Each row below holds a small network's activations on one input, seen along a few directions.
In each table, some parts of the input vary, and every possible input appears once, in random order.
Descriptions start from the smaller parts, as in this example, which fits no table here: one of 6 places along a line, together with either a single point or one of 9 places around a ring or (one of 3 separate values, together with one of 8 places around a ring).
Shared parts are said once, and a part with two or three values counts as separate values.
(in the rows, 128 means zero)

Other details of the inputs vary at random and push rows far along two fixed directions, the same in every table; ignore that.

Rows:
x1: [172 142 129 130  89 146 126 119 105 151 185 155  97 121 135 120]
x2: [ 84 122 119 151 176 134 105 113 155 133 136 116 144 154 155 108]
x3: [ 95  66  99 104 147 120 163 157 165  77  18 143 203 129  57 142]
x4: [ 94 142 118 170 145 139  99 127 170 125 109 116 153 137 154 104]
x5: [ 95 147 118 172 131 132 100 121 174 119 111 121 164 138 160 122]
x6: [ 91 137 101 145 129 127  90 128 171 126 129 137 169 157 175 132]
x7: [171 144 140 114 106 112 119 113  79 166 180 127  98 121 143 136]
x8: [168  64 133  59 122 102 189 141  73 105  90 167 126 121  40 149]
x9: [ 51 166 125 111 187 118 132 179 187 119 143 100 110 138 177 155]
x10: [160  63 124  57 117 111 193 140  69 105  93 163 128 117  38 143]
x11: [177 155 148 132  96 112 118 116  80 160 156 107  94 108 138 132]
x12: [ 63 182 134 125 180 121 135 177 190 110 115  78 109 125 176 150]
x13: [176 155 153 134 103 131 117 112  81 150 158 108  86 113 127 129]
x14: [177 148 157 139 105 125 122 108  89 144 159 116  78 109 129 119]
x15: [ 82 127 119 149 159 139 104 114 170 132 136 132 152 150 155 107]
x16: [174 149 150 144  81 148 128 112 109 144 164 130  91 107 127 113]
x17: [181 157 132 141  52 136 114 128 110 138 158 135 108 114 147 138]
x18: [172  67 135  81  98 126 197 149  82  98  66 155 131 102  38 140]
x19: [169 147 148 138 100 135 126 107  85 144 163 112  81 104 128 113]
x20: [ 88 136 109 155 142 132 102 118 172 126 134 141 166 152 165 127]
x21: [ 79  47 105  87 176 116 172 150 144  87  38 157 192 145  67 134]
x22: [176 143 149 145  98 144 130 111  93 145 164 114  83 111 127 114]
x23: [ 91 130 104 150 151 142  97 118 177 130 136 132 160 144 157 121]
x24: [ 85 135 123 139 181 122  93 113 143 138 130 110 148 156 155 123]
Description of these inputs: one of 2 separate values, together with either a single point or one of 11 places along a line.
- Changing only the choice among 2 separate values turns x7 into x11. The same change can be made to x23. Which row results? => x3

Rows:
x25: [142 182 124 193  94 171  61  88 150 169 217 113 101 120 211  94]
x26: [106  45  85  69 145 122 180 168 128  93  33 161 198 141  44 139]
x27: [133 205 161 187 147 158  84 105 136 161 206  71  49 117 202 106]
x28: [ 46 116 103 178 169 141  80 115 215 100  92 140 195 172 172 100]
x29: [192 102 162 115  61 103 165 116  23 132 128 129  81 104 118 113]
x30: [135 180 141 181 138 149  54  69 117 178 225  93  85 131 194  97]
x31: [127 181 122 170 126 162  67  84 132 175 241 110  92 130 210 112]
x32: [216 108 141 115  59 141 144 108  68 137 140 144  96  96  72 118]
x33: [187 141 145  72  72 106 178 156  80 128 164 150  66 103 106 163]
x34: [192 108 136  90  73 140 159 116  70 125 182 182  89 125  93 147]
x35: [ 98  80  95  52 136  97 191 204 153  78  31 149 180 128  63 185]
x36: [109  53  96  97 126 123 191 156 150  84  28 165 203 117  47 137]
x37: [137 184 133 187 106 162  62  98 138 168 226 135  92 153 216  94]
x38: [ 29 150  99 136 194 102  99 165 215 111 100 101 175 156 190 144]
x39: [139 192 153 173 144 125  63  82 117 190 222  98  91 136 212 117]
x40: [105  80 119  79 149 119 193 174 137  65  12 120 175 125  39 164]
x41: [212 110 138 102  77 135 147 122  51 151 146 142  92 109  71 118]
x42: [189 109 146  81  89 131 174 128  71 141 186 180  82 123  98 147]
x43: [198 149 144  94  54 142 171 154  83 127 141 129  79  92  93 166]
x44: [ 26 116  99 140 223 127 103 127 194 136 118 109 183 161 173 118]
x45: [ 44 124 108 190 166 136  96 118 220 104  90 142 198 162 172 100]
x46: [197 147 137  85  52 134 170 170  86 132 151 138  85  92 102 173]
x47: [ 88  70 128  58 174  92 202 184 137  76  28 146 149 120  49 141]
x48: [127  54 108  93 129  98 157 140 128  79   6 154 208 136  43 146]
x49: [219 122 139 102  66 118 139 123  50 147 139 149 105 117  85 139]
x50: [ 59 136 114 193 174 111  79 108 200 118  66 108 209 151 165 109]
x51: [ 37 146 124 170 215 136 103 135 199 102  77  68 161 150 158 120]
x52: [213 118 147 128  58 137 159 111  75 141 139 147  99  86  74 118]
x53: [127 204 163 179 149 148  87 114 139 165 212  82  46 112 208  95]
x54: [ 46 125 108 159 208 107  68 100 177 119  90 103 197 171 163 125]
x55: [187 141 160  77  85 109 179 145  77 124 160 146  58 100  98 147]
x56: [ 35 115 117 151 236 115  90 112 179 139 101  92 177 161 156 103]
- What do these inputs look like to the network? => either a single point or one of 11 places around a ring or (one of 4 places along a line, together with one of 5 places along a line)
- A walk changes only the place on the line of 5. It starts at x42 and steps to x34. List the rest of the walk in order. => x37, x28, x45

Rows:
x57: [124  81 115 113 130 101 155 146 136  93  22 129 185 119  65 130]
x58: [180 146 127 116  52 131 147 141 118 131 157 164 114 104 117 155]
x59: [178 135 148 125  81 135 162 137 110 128 143 138  81  90 108 115]
x60: [ 39 136 114 162 168 110  98 141 192 116  82 107 182 154 194 114]
x61: [110  82 103  94 116  99 169 169 153  89  43 158 183 127  86 143]
x62: [111  82 127 103 151  92 160 151 108  87  26 121 166 138  72 138]
x63: [ 91  79 135  78 175 100 186 159 131  78  60 133 137 135  75 148]
x64: [121 171 133 158 161 125  77  94 126 173 176  85 119 135 172 116]
x65: [ 93  78 119  72 186 109 186 155 133 105  73 136 152 131  61 140]
x66: [168 133 161 121  89 133 168 137  89 129 139 127  75  95 117 117]
x67: [176 120 119  95  92 132 145 139  90 158 173 149 107 110 116 146]
x68: [124 172 148 186 123 128  79 101 128 154 139  81 118 122 189 100]
x69: [169 135 128  84 101 115 151 136  87 155 179 147 101 120 118 153]
x70: [185 124 125 117  89 150 129 113  72 140 147 118 105 109  97 131]
x71: [135 181 128 182 123 156  74 104 160 144 162 102 128 132 174 129]
x72: [107 177 136 162 125 118  92 130 138 141 169 113 104 145 211 120]
x73: [189 134 133 119  79 151 128 122  88 138 145 124 105 115  95 138]
x74: [176 143 145 125  78 146 162 135 119 125 153 148  89  91  99 134]
x75: [110  32 116 116 151 126 161 104 125  93  63 188 184 151  57  95]
x76: [100  63 110  84 177 126 179 158 136 109  68 137 158 122  59 133]
x77: [167 123 132 108 101 162 157 130  91 130 164 132  79 105 101 125]
x78: [127 156 124 170 152 143  70  97 130 177 171  86 125 125 171 108]
x79: [121  89 112 112 126 112 155 144 146  90  32 139 193 120  55 149]
x80: [181 134 156 108 102 108 138 117  69 133 143 116  87 116 110 148]
x81: [120 183 116 163 110 154  87 126 177 140 183 132 127 140 196 142]
x82: [167 135 145  90  89 105 152 140  85 127 165 145  86 123 132 161]
x83: [ 38 127  85 148 180 139  87 134 192 117 109 112 186 164 178 122]
x84: [ 38 134 110 160 195 156  99 137 210 109 103 101 161 157 158 108]
x85: [103 174 153 171 150 134 106 124 139 136 166  97  79 132 193 100]
x86: [ 54  90  96 179 170 124  70  83 182 124 110 163 215 186 174  84]
x87: [ 46 145 112 167 192 153 106 137 225 102 102 112 166 151 162 122]
x88: [200  88 137 147  79 135 113  62  62 148 148 170 134 131  93  95]
x89: [105 178 134 133 152 113  85 123 143 157 192 119 105 144 201 137]
x90: [175 135 122 101  66 149 141 145 105 133 166 154 104 123 117 151]
x91: [119 176 145 152 165 116  71 100 126 162 170  89 106 136 179 124]
x92: [163 137 158  86 131 121 160 135  87 137 169 136  63 109 106 141]
- Changing only one part turns x73 into x84. The same change can be made to x80. Which row results? => x63
- What do these inputs look like to the network? => one of 3 separate values, together with either a single point or one of 11 places around a ring
- Change only the choice among 3 separate values in x87. List by row number the other rows that result. => x71, x81
- List by row number the other rows that have the choice among 3 separate values in common with x60. => x58, x61, x67, x69, x72, x81, x82, x83, x86, x89, x90

Rows:
x93: [109 123 121 130 136 120 123 132 137 122 108 126 147 135 134 127]
x94: [137 144 136  99 124 119 150 154 114 132 147 120  94 117 132 149]
x95: [148 132 135 125 118 127 130 123 112 129 130 122 116 121 116 133]
x96: [148 131 137 124 118 126 130 123 111 130 131 125 118 121 118 133]
x97: [117 184 134 181 128 138  72 105 145 160 184  99 109 134 207 107]
x98: [ 98 135 130 108 164 114 137 148 142 121 122 115 123 135 134 146]
x99: [146 124 122 119 109 129 131 130 114 135 139 137 125 124 125 134]
x100: [ 95 127 129 111 166 121 141 146 141 122 124 116 119 132 132 133]
x101: [112 131 125 136 138 132 129 137 151 118 105 119 140 126 124 127]
x102: [145 125 121 118 110 134 132 129 116 137 142 137 127 125 122 135]
x103: [147 135 133 129 108 136 138 132 123 124 129 126 113 115 119 131]
x104: [142 117 125 121 122 139 133 120 114 136 145 140 123 127 116 124]
x105: [111 120 123 129 144 118 121 122 138 124 115 132 149 139 129 129]
x106: [148 129 134 124 116 123 131 122 110 130 134 132 121 126 120 132]
x107: [111 123 122 134 134 129 127 133 150 117 112 135 145 136 132 127]
x108: [103 206 142 166 144 144  86 127 164 155 208  93  77 128 219 122]
x109: [145 131 132 126 105 132 136 130 122 124 134 140 117 121 123 131]
x110: [148 125 133 121 116 124 129 121 112 132 136 138 122 129 122 132]
x111: [145 126 126 119 107 126 131 130 114 134 138 137 124 125 125 131]
x112: [110 120 119 129 136 119 124 130 140 125 113 130 150 135 135 128]
x113: [109 123 121 133 134 128 129 131 151 117 114 136 146 134 131 127]
x114: [111 126 124 132 139 123 124 133 138 122 104 115 144 129 131 128]
x115: [147 133 132 128 106 133 138 131 121 124 133 135 118 121 122 131]
x116: [111 120 127 135 151 129 126 126 138 125 108 117 138 128 121 117]
x117: [147 129 137 125 118 123 131 123 110 131 131 128 118 123 118 133]
x118: [114 128 127 132 148 123 122 128 139 124 106 116 142 131 122 129]
x119: [146 133 135 129 107 133 138 132 122 125 131 132 115 118 121 131]
x120: [147 126 129 122 108 124 132 129 112 133 134 136 123 125 127 131]
x121: [110 116 126 135 148 126 126 123 135 123 111 125 142 136 126 116]
x122: [112 127 122 133 138 124 124 134 139 122 103 113 143 129 129 127]
x123: [142 120 134 125 119 130 134 120 109 131 135 136 117 125 120 120]
x124: [142 118 132 124 120 129 135 118 112 133 140 140 120 125 120 121]
x125: [108 112 121 130 146 128 124 123 138 124 118 133 145 138 126 116]
x126: [147 134 135 128 108 135 138 132 122 124 130 129 115 116 120 131]
x127: [112 129 123 132 141 123 124 136 140 125 103 113 143 127 128 128]
x128: [146 128 134 122 116 123 129 121 110 130 134 136 120 127 121 132]
x129: [111 124 124 133 138 120 124 134 138 124 105 118 145 132 132 127]
x130: [143 116 126 122 121 135 132 121 113 134 142 140 121 126 118 123]
x131: [110 121 115 131 135 134 126 133 151 119 118 136 147 135 129 129]
x132: [146 124 125 118 118 133 129 122 115 136 144 139 126 129 117 136]
x133: [109 122 119 132 133 131 126 133 151 117 116 136 146 136 130 126]
x134: [109 116 128 136 149 126 126 124 135 123 110 122 140 133 125 117]
x135: [111 119 121 127 143 121 119 124 139 123 117 132 149 141 128 128]
x136: [145 124 135 128 122 133 135 122 111 131 131 123 113 119 115 120]
x137: [144 123 137 127 122 132 135 121 110 131 132 126 115 119 117 121]
x138: [144 118 133 124 120 130 134 120 111 133 137 139 119 127 121 120]
x139: [112 118 117 127 145 124 119 124 139 125 119 132 150 140 127 131]
x140: [144 128 123 122 107 142 136 130 127 130 144 143 124 123 119 134]
- What do these inputs look like to the network? => one of 4 places along a line, together with either a single point or one of 11 places along a line
- Changing only the place on the line of 4 turns x107 into x110. The same change can be made to x126. Which row results? => x96
- Changing only the place on the line of 4 turns x112 into x105. The same change can be made to x127. Which row results? => x118
- Change only the place on the line of 4 in x119. List by row number the other rows that result. => x117, x129, x134
- A walk changes only the place on the line of 11. It starts at x104 and steps to x130. List the rest of the walk in order. => x125, x124, x138, x123, x121, x134, x137, x136, x116
